A small network was shown many inputs. Here are its activations along a few directions, one row for each input.
Each table varies a few parts of the input and shows all the possible inputs, shuffled.
Descriptions start from the smaller parts, as in this example, which fits no table here: one of 5 places around a ring, together with either a single point or one of 9 places around a ring or (one of 2 separate values, together with one of 6 places along a line).
Shared parts are said once, and a part with two or three values counts as separate values.

A family of inputs:
R1: [ -8  24  15 -31  -2 -39  -4  11  29   7 -11   0]
R2: [ -1  48  51  27  15  38   3 -31 -25 -10 -47  10]
R3: [ 32  45 -19  -7 -22 -63 -31  27 -10 -37 -20  11]
R4: [-12 -20   7 -28 -17  32  32 -10 -14  15 -30   1]
R5: [ 13  16   0  -3  15  85  24 -39   5 -22   1  19]
R6: [-21 -98 -23  74  39 -78 -35  19   0 -56  85  12]
R7: [ 32  -2 -26 -34   0   0   3  14  57   8  17  10]
R8: [-29  23  14  -9 -27 -14  20   9   4  28 -17 -21]
R9: [ 18  32  26   2  -9  -9  22 -19 -52  23 -46 -19]
R10: [  0  -3 -10 -40   6 -15   4  31  36   8 -14  12]
R11: [  6 -11 -35 -32 -25 -23 -21  38  33 -49 -12  21]
R12: [-18  14  15  -7  23  68  24 -23 -11 -22 -34  16]
R13: [ -5  33  26  13 -30 -18   7  21  -6  42 -26  -9]
R14: [-19   7  32 -18 -24   7  24 -30 -20  13 -31 -14]
R15: [  7  49   7   9 -14 -30  18  20 -29  38 -31 -24]
R16: [ 16  35  27  -8  -5 -43 -17  23  18  21 -20  13]
R17: [  6  16  44   5 -25   3  11 -18 -29  27 -41  -2]
R18: [ 11  63  33  25  31  26  15 -32 -47 -14 -53  -9]
R19: [ -2  17 -10 -25 -34 -47 -29  18  24 -50  -8  11]
R20: [-57 -87  -5  86  44 -45  14   4 -25  31  82 -13]
R21: [ 30  -3 -30 -44   7  17 -37  20  41  14  28 -14]
R22: [ 12  15  -4 -14  23 103 -13 -32 -13 -18  13  -5]
R23: [ -51 -105    7   79   48  -24   14  -41  -52   20   66    1]
R24: [ 22  28   1  -2 -38 -51 -41  30  14 -36 -16  24]
R25: [-60 -70   9 100  90  13   2 -58 -50 -14  59  22]
R26: [ 20 -18  -9 -23 -25  48  33 -27   4  14   2   2]
R27: [ 10  -2 -27 -14 -28  26  29  13  30  29  13  -8]
R28: [  9  -3 -31 -25 -21  43  -9  19  13  34  25 -32]
R29: [-32 -89   0  66  73 -72 -11   9   1   6  89   6]
R30: [ 36 -11 -56 -35 -25   8 -62  25  40 -43  26  -6]
R31: [ 26  51   7 -12  11 -56  -7  20  -5  18 -25  -1]
R32: [-25  39  39   4  16  42  16 -43 -16 -25 -36  -1]
R33: [ 19 -18 -12 -34 -17  66  -4 -20 -14  19  14 -22]
R34: [ 38 -11 -51 -25 -32  -8 -22  20  55 -49  16  17]
R35: [-22  -4 -12 -19 -20  10  29  29  11  30 -18  -8]
Q: Changing only one part turns R2 into R24. The same change can be made to R32. Which row results?
A: R19
Q: What do these inputs look like to the network?
A: one of 5 places along a line, together with either a single point or one of 6 places along a line
Q: List by row number the other rows that have the place on the line of 5 in common with R15.
A: R8, R13, R20, R27, R28, R35
Q: Change only the place on the line of 6 in R26. List by row number the other rows that result.
A: R4, R9, R14, R17, R33
Q: List by row number the other rows that have the place on the line of 5 in common with R31.
A: R1, R7, R10, R16, R21, R29

A family of inputs:
R36: [ -8 -28   1  26  45  31   6 -32 -11 -12  22  10]
R37: [-38 -51   9  34  10  29  31 -28 -23  21  20  -5]
R38: [-20 -31  13  22  31 -15  16  -5 -13  39  25  -9]
R39: [  2 -28 -29 -17  -4   0 -12  15  32 -42  16  20]
R40: [-15  -7  24  36  42  -5  -3 -23 -16  -9  11  11]
R41: [ 45 119  24 -76 -55  44   1   1  15 -11 -98  -4]
R42: [-15 -39   0  25  28  24  18 -17  -3  28  36  -3]
R43: [-10 -17  -7  15  18 -16  -7  11  -7  27  31 -19]
R44: [ 13  -3  -7  18  -6 -61 -20  17  -3  -5  11   2]
R45: [ 13 -36 -26  -3  -6   5 -10   8  16   7  43  -8]
R46: [  3 -15 -18  18  33  31 -16 -11  -7 -21  30   0]
R47: [ 14  -5  -5  11   3 -27 -35   5   3 -27  15  10]
R48: [-11 -27 -21 -21 -18 -43  -3  32  34   3  15   0]
R49: [ 46  93   1 -92 -69  74  16   6  25  24 -78  -9]
R50: [ -5  -5 -13   0 -16 -66  -9  32  23 -18  -1  14]
R51: [ -5 -38 -31 -19 -18  -6   1  24  42  -5  30   4]
R52: [-35 -19  29  51  15 -31  24 -14 -44   8  -2   2]
R53: [-33 -39   9  34  25  35  21 -44 -31 -20   7   6]
R54: [-42 -43  21  32  12  -8  28 -14 -34  33  11 -10]
R55: [-39 -19  32  44  23   1  12 -34 -37 -18  -1   8]
R56: [ 48 100   3 -92 -54  78   9 -10  16 -15 -85   0]
R57: [ 43 100  12 -89 -67  37  12  21  19  35 -93 -16]
R58: [ -4 -26 -19  17  18  25  -3   1   2  17  44 -14]
R59: [-13  -7  21  42  32 -39  11  -5 -23  16   9   5]
R60: [ -4   6   1  36  18 -42 -12  11 -17   5  12  -4]
R61: [ 21 -26 -26  -1   9  12 -24  -2   6 -30  29   8]
R62: [ -3   6   3  29  28  -6 -27  -3 -11 -18  16   3]
R63: [  48  118   23  -69  -62   13   11   22   10   12 -105  -11]
R64: [  7 -26 -16  -5  -6 -36 -14  16   8  17  28 -12]
R65: [ -5  -8 -10  -6  -8 -36 -23  21  29 -41   2  22]
Q: Changing only one part turns R55 into R37. The same change can be made to R41. Which row results?
A: R49
Q: What do these inputs look like to the network?
A: one of 5 places around a ring, together with either a single point or one of 5 places along a line
Q: Change only the place on the ring of 5 in R51. List by row number the other rows that result.
A: R39, R48, R50, R65

A family of inputs:
R66: [ 25  21 -22 -35 -32  30  14  13  18  10 -16  -9]
R67: [ -7 -47 -19  -2 -17 -21 -13  10   9 -10  26   1]
R68: [  5  21  30  20  14 -41   3 -10 -18  -4 -26  10]
R69: [-26 -59  -7  36  40  42  12 -39 -14  -4  54  -2]
R70: [ 31  32   0 -24  -1  14 -12 -12  11 -33 -25  21]
R71: [-30  16  29  14   0 -32  17   4  -7   1 -30   6]
R72: [ 11 -27 -10  13  22 -32 -19   4  11 -33  26  21]
R73: [ 25  48  -6  -8  -2  16 -33  -1  -2 -36 -14   7]
R74: [-14   2  23   2 -26 -28  12  -1 -22  19 -23  -8]
R75: [ -3  16  19  -8  -5 -20  14  14  -3  61  -4 -20]
R76: [ -3  27  -1 -29 -15  22   2   3  23 -29 -30  14]
R77: [-33 -14  31  39  39  41  35 -44 -55  27  -4  -7]
R78: [ -3  12   8   8 -19 -25  28  14 -13  43 -13 -12]
R79: [  6 -13 -17  29  23 -30 -39  14  -1 -37  35   4]
R80: [-23 -32 -12   9   8 -24  -6  16  23 -27  21  17]
R81: [ 25  24 -11 -52 -17  35  -1  14  28  27  -8 -19]
R82: [  1 -34 -25 -12   5 -13 -13  23  29  33  42 -11]
R83: [ 14  12  -7 -42 -39  26  -3  -2   8 -13 -25  -4]
R84: [ -1  35  23  37  14 -38 -18   1 -30  -7 -17  -6]
R85: [  2 -38 -35   4  -9 -18   3  23  19  14  34  -3]
R86: [ -1  -3  10   3  16  96  16 -43 -15  -3  -4   1]
Q: What do these inputs look like to the network?
A: one of 3 separate values, together with either a single point or one of 6 places along a line
Q: Change only the place on the line of 6 in R71. List by row number the other rows that result.
A: R68, R74, R75, R78, R84
Q: Change only the choice among 3 separate values in R84. List by row number the other rows that result.
A: R73, R79
Q: Change only the choice among 3 separate values in R75. List by row number the other rows that result.
A: R81, R82
